Each row below holds a small network's activations on one input, seen along a few directions.
In each table, some parts of the input vary, and every possible input appears once, in random order.
Descriptions start from the smaller parts, as in this example, which fits no table here: one of 3 separate values, together with either a single point or one of 9 places along a line or (one of 6 places along a line, together with one of 8 places around a ring).
Shared parts are said once, and a part with two or three values counts as separate values.
In the rows, zero is written as 128.

A family of inputs:
row 1: 119 118 110 170 131 157 100 122 158 168 152  68 112 115 145
row 2: 133 103 153  88 117  93 120 174 107 106  62 136 129  67 100
row 3: 156 133 132 140 163 155 125  94 159 155 136  97 112 169 181
row 4: 162 107 163 107 131 115 146 126  88 110  64 160 118 157 126
row 5: 126  98 132 116 112  94 125 156  97 124 134 116 150  64  75
row 6: 131  71 144 128 112 100 119 158 116 122 117 116 115  64  87
row 7: 140 136  96 154 147 149 127 137 178 171 174  99 143 150 182
row 8: 150 125 119 100 131  82 125 178  94  90  89 142 139  69  81
row 9: 149 141 153 152 162 119 139  86 155 128 103 127 131 178 160
row 10: 107  79 138 162 122 123 102 157 120 140 129  94 136  64  96
row 11:  17 210 122  98  40 204 121  20 107  70 190 241  46 195 145
row 12: 158 131 130 106 133 120 152 131 114 107 102 136 162 190 146
row 13: 139 117 177  80 134 103 155 161 102 107  66 152 128 119  91
row 14: 156 164 109 133 166 146 128 105 164 152 156  98 138 163 166
row 15:  97  85 112 177 131 124  88 130 141 170 151  91 119  90 116
row 16: 102 117  88 169 135 110 103 148 140 159 164  88 145  83 110
row 17: 156 112 158 115 129 124 145 126 138 113  88 139 135 190 161
row 18: 120 113 142 173 157 153 108 104 159 184 159 106 114 153 181
row 19: 125 102 119 147 121 124 122 174 122 140 155 101 158  52  91
row 20: 115 152 104 165 141 147 104 123 144 170 170  74 138 109 123
row 21: 145 138 142  85 141  87 158 168  97  90  91 155 144 118  85
row 22: 163 154 112 117 142 127 164 116 167 128 121 123 163 170 173
row 23:  30 239  93  95  46 203 136  33 114  64 215 251  55 190 132
row 24: 177 126 124  93 129 113 159 146  92 103  83 161 141 153 119
Describe the family of inputs behind these rows.
Answer: one of 2 separate values, together with either a single point or one of 11 places around a ring
Changing only the choice among 2 separate values turns row 2 into row 8. The same change can be made to row 3. Which row results?
Answer: row 14
Which other rows does row 6 become when the choice among 2 separate values takes its other values? List them by row number.
Answer: row 5

A family of inputs:
row 25: 167 126 160 161 148 126 141 150 155 143 120 102 147 136 138
row 26: 106  84 127  80  98 119 145 166  99 117 120 109 137 116 104
row 27: 148 115 146 126 133  89 130 159 110 102  99 146 150 104 123
row 28: 114 164 157 107 108 137 146  80 112  90  79 220  76 150 140
row 29: 121 127 117 166 124 154 123 108 160 157 132  88 138 134 145
row 30:  78 131 116 136 133 144 100 116 123 151 160 122 117 116 116
row 31: 138  84 143  74 145  99 123 159 106 119  98  92 149 138 124
row 32: 103 126 124 152 112 114 121 131 115 119 159 149 133  96  99
row 33: 129 184  98  94 101 167 179  59 125 118 179 178 129 195 166
row 34: 168 147 125 168 157 141 124 133 162 165 127 120 116 116 156
row 35: 114 112 111 146 132 149  78  92 127 145 168  93 111 138 135
row 36: 154 140 133 135 163 104 132 160 149 129  90 115 158 127 134
row 37: 122 124 108 117 109 122 123 150 122 111 133 131 103  97  86
Describe the family of inputs behind these rows.
Answer: either one of 2 separate values or one of 11 places around a ring

A family of inputs:
row 38: 139 185 101  72 135 169 122 105 141 156 139 118  78 120 167
row 39: 114 182  82  90 103 135 154 116 102  69 181 176 159 151 108
row 40: 115 138 157  85 136 143 107 104 131 133  77 129  49  82 131
row 41: 204  81 140 145 185  48 159 219 133 155  78  60 222  81 123
row 42: 157 176 160  75 148 163 136 117 135 150 102 135  70 105 142
row 43: 101 165  58  89  49 160 160 131  96  80 206 178 162 150 137
row 44:  73  66 170 198 113 142  67  82 147 112 108 142  89 170 141
row 45:  89  64 132 195 120 117  86 168 134 134 117  89 133  41  93
row 46: 136 145  91 161 155 130 122 152 156 174 193  65 174  79 115
row 47: 126 132  63 155 113 135 119 160 149 181 217  71 185  77 156
row 48:  93 103 179 172 146 118  93  68 162 130 131 140  96 175 127
row 49: 118 176  58  73 108 198 123 109 139 154 127 103  97 118 198
row 50: 150 114 135 155 169 123 127 167 136 170 164  82 159  68  76
row 51:  82  89 140  91  98 130  65 123  93 133  64 139  41  79 139
row 52: 196 128 146  74 113  68 195 183  76  52  53 162 201 162  98
row 53: 219  94 137  49 166 102 145 171 111 134   7 118 130 116 168
row 54: 130 142 174 164 165 135 130  83 167 153 150 139 120 203 132
row 55: 184  96 195 157 175  80 158 137 152 140  54 105 181 234 168
row 56:  97 153  93 174 135 173 130  74 181 156 176 123 143 215 210
row 57: 135 160 140  95  95 121 174 126  81  98 159 195 127 138  62
row 58: 100 119 134 111  89 110 135 124  74  54 136 189 105 121  56
row 59:  66 116 117 146  50 103 110 148  77  56 110 196 101 131  59
row 60: 130 162 135 171 151 164 141  59 164 146 177 131 126 204 190
row 61: 117  87 133 177 154 105 114 148 134 153 146  89 126  53  75
Describe the family of inputs behind these rows.
Answer: one of 4 separate values, together with either a single point or one of 5 places along a line
Changing only the choice among 4 separate values turns row 44 into row 51. The same change can be made to row 55. Which row results?
Answer: row 53
Which other rows agree with row 59 in the choice among 4 separate values? List them by row number.
Answer: row 39, row 43, row 52, row 57, row 58
Which other rows does row 60 become when the choice among 4 separate values takes its other values? List them by row number.
Answer: row 38, row 39, row 46

A family of inputs:
row 62: 116 180 121 126 124 180 139  70 160 125 174 146 104 201 195
row 63: 158  93 149 128 158  95 129 196 120 139 118  95 175  52  92
row 64: 180  90 112 136 160  86 132 202 122 148 100  77 169  69  92
row 65: 176  84 170 146 172  81 136 181 135 151  82  81 144  84  87
row 66: 173  67 148 150 167  71 120 164 138 150  72  77 147  96 100
row 67: 148  66 160 146 162  82 115 169 128 152  68  86 162  82 109
row 68: 102 194 117 130 119 191 123  58 157 145 181 136 101 184 189
row 69:  77 157 103 138 102 182 107  80 136 142 187 146  80 155 137
row 70: 165  87 117 135 146  93 127 194 117 143 113  69 175  64 114
row 71: 136 151 136  38 108 118 153 112  94  76  74 172  94 130 136
row 72: 167  79 133 145 159  86 114 212 128 156  66  70 161  80  97
row 73:  96 169 110 118 100 139 151  68 108  87 154 182 117 195 145
row 74: 177 102 147 131 162  91 137 191 119 140 110  93 174  54  84
row 75: 112 177 122 111 112 165 144  69 146 115 160 163 123 212 178
row 76:  98 171 107 144 103 186 111  61 155 147 185 136  90 167 175
row 77: 147  76 136 140 155  86 108 207 133 148  70  72 175  76 105
row 78:  85 158 109 123  77 150 129  81 105  94 166 196  86 162 129
row 79:  86 165 113 117  82 144 146  80 112  84 150 201 101 168 141
row 80: 160  74 165 149 163  88 122 171 139 150  83 108 157  74  92
row 81: 116 161 124 109  99 153 160  85 130 100 155 180 121 216 159
row 82:  71 153 109 117  93 166 125  83 110 105 169 170  87 147 126
row 83:  70 162 108 139  94 181  90  81 123 119 178 158  75 146 131
Describe the family of inputs behind these rows.
Answer: either a single point or (one of 2 separate values, together with one of 5 places around a ring) or one of 11 places around a ring
What sort of input is row 71?
Answer: a single point

A family of inputs:
row 84: 197  96 191 124 188  96 134 197 191 173  80  70 155  51 151
row 85:  89  74 158 139 142  83 103 172 122 135 176 111 134  36  22
row 86:  96 183  50 130 125 142 127  81 110 145 209 118 101 144 217
row 87:  71 155 134 130 112 126 147  91 139 154 163  78 100 197 176
row 88: 133 176  60 154 109 183 109  74 157 143 231 123 113 140 177
row 89: 116  27 128 183 123 123  61 189 143 154  55  64 153  34 114
row 90: 221 103 102 130 218 104 110 181 123 204  76  31 177  81  62
row 91: 137 102 138  80 119 175 123  91 130  74 118 216 126 165  99
row 92: 189  83 135 141 133  52 191 245 104  82  87 131 236  92  91
row 93: 128 128 169 169 132 144 156  86 130 136 126 160 118 184 142
row 94: 123 162 119  90  84 193 155 114 112  76 117 198 107 121  91
row 95: 105 123 164 145 129 100 120 107 148 128 122 138  64 195 148
row 96: 132 147 125 164 124 152 126  51 136 148 181 132 127 164 167
row 97:  87 188 124  55  72 134 127 117  96  69  97 165 105 142 121
row 98:  96 173 122  87 110 113 133 124  79  98  82 187 102 174 141
Describe the family of inputs behind these rows.
Answer: either one of 5 separate values or (one of 2 separate values, together with one of 5 places along a line)
Which other rows does row 94 become when the choice among 2 separate values takes its other values? List them by row number.
Answer: row 97

A family of inputs:
row 99: 102  95 124 155 138 105  89 136 150 143 132 113  94 128 116
row 100: 140 134  65 153 128 125 130 130 131 143 136  75 152 101 151
row 101: 124 139 168  99 141 109 128  80 140 121 105 137 118 166 176
row 102: 142 105 144 118 144 112 142 111 180 130 113 105 110 159 165
row 103: 183 106 115 150 133  99 153 107 180 139 122  86 150 155 142
row 104: 156 164 121 110  93 139 137 109 123 102 117 162 143 208 124
row 105:  86 108 146 137  90 128 129 128  84 123 191 183 146 158 106
row 106: 176 117 112 173 160 122 161 117 129 150 123 102 164 157 159
row 107: 144 154 157 117 127 164 112 121 135 139 140 159  86 102 124
row 108:  90 124 130 162 116 138  95  97 100 129 108 148  95 145 123
row 109: 105 157  74 107  93 170 136 111  87 102 143 162 143 149 128
row 110:  98 143  93  86  86 151 145 134 126 118 150 182 141 132 134
row 111: 151 151 106 161 186 136 119 130 134 150 154 103 152  99 113
row 112: 109 170 127  88 108 138 141 117 138 121 165 171 127 148  89
row 113:  92 110 135 177 135 146 110 126 118 144 124 101 123 139 107
row 114: 122 130 105 113 131 155 103 124 132 130 131  94 141 113 147
row 115: 162  82 119  84 120  90 142 186  99  75  65 123 151  47 100
row 116: 106 115 125 205 149 104 114 144 133 150 152 101 150 100 139
row 117: 130  82 169 138 126  60 111 208  76  99  63 131 149  75  71
row 118: 101 155  89 107 111 156 111 105 110 140  95 130  98 138 157
row 119: 171 127 158 125 123 150 128 101 127 119 108 143  90 170 162
row 120: 193  95 168  91 147  74 158 177  99  89  34 120 167 121 101
row 121: 106 169 140 115 129 138 134  88 129 140 117 139  85 118 133
row 122:  91 132 125  87 102 150 129 116 135 140 113 140 102 110 163
row 123: 115 192 115 119 128 151 148 116 101  91 160 168 120 142  98
row 124:  81 118 138 137  85 136 124 124 115 101 162 186 138 146 100
row 125: 150  95  96 136 144 152 130 167 139 161 176 107 163  88 157
row 126: 150 144 130 107  94 126 154  76 112  81 139 160 151 200 142
row 127: 117  87 128 185 130 101 121 146 151 162 157 113 152  98 128
row 128:  79 120 154 142 106 120  96 113 148 128 115 153  90 123 133
row 129: 143 132 126 117 160 122 118 127 161 142 155  96  75 117 111
row 130: 141 159 142 152 162 129 121 156 151 159 160 101 155  85 125
row 131: 103 124 127 115 122 173 128 159 157 141 128 111 128 102 156
row 132: 138 133 127 111 169 112 104 120 139 152 165  89  95 130 114
row 133: 141 124 151 138 156 153 155 130 145 161 120  93 128 188 151
row 134: 167 117 161  91 137  72 153 173  97  94  71 118 138  51  65
Changing only one part turns row 102 into row 131. The same change can be made to row 106. Which row results?
Answer: row 100
Describe the family of inputs behind these rows.
Answer: one of 4 separate values, together with either a single point or (one of 2 separate values, together with one of 4 places along a line)
Which other rows does row 130 become when the choice among 4 separate values takes its other values? List them by row number.
Answer: row 103, row 125, row 127
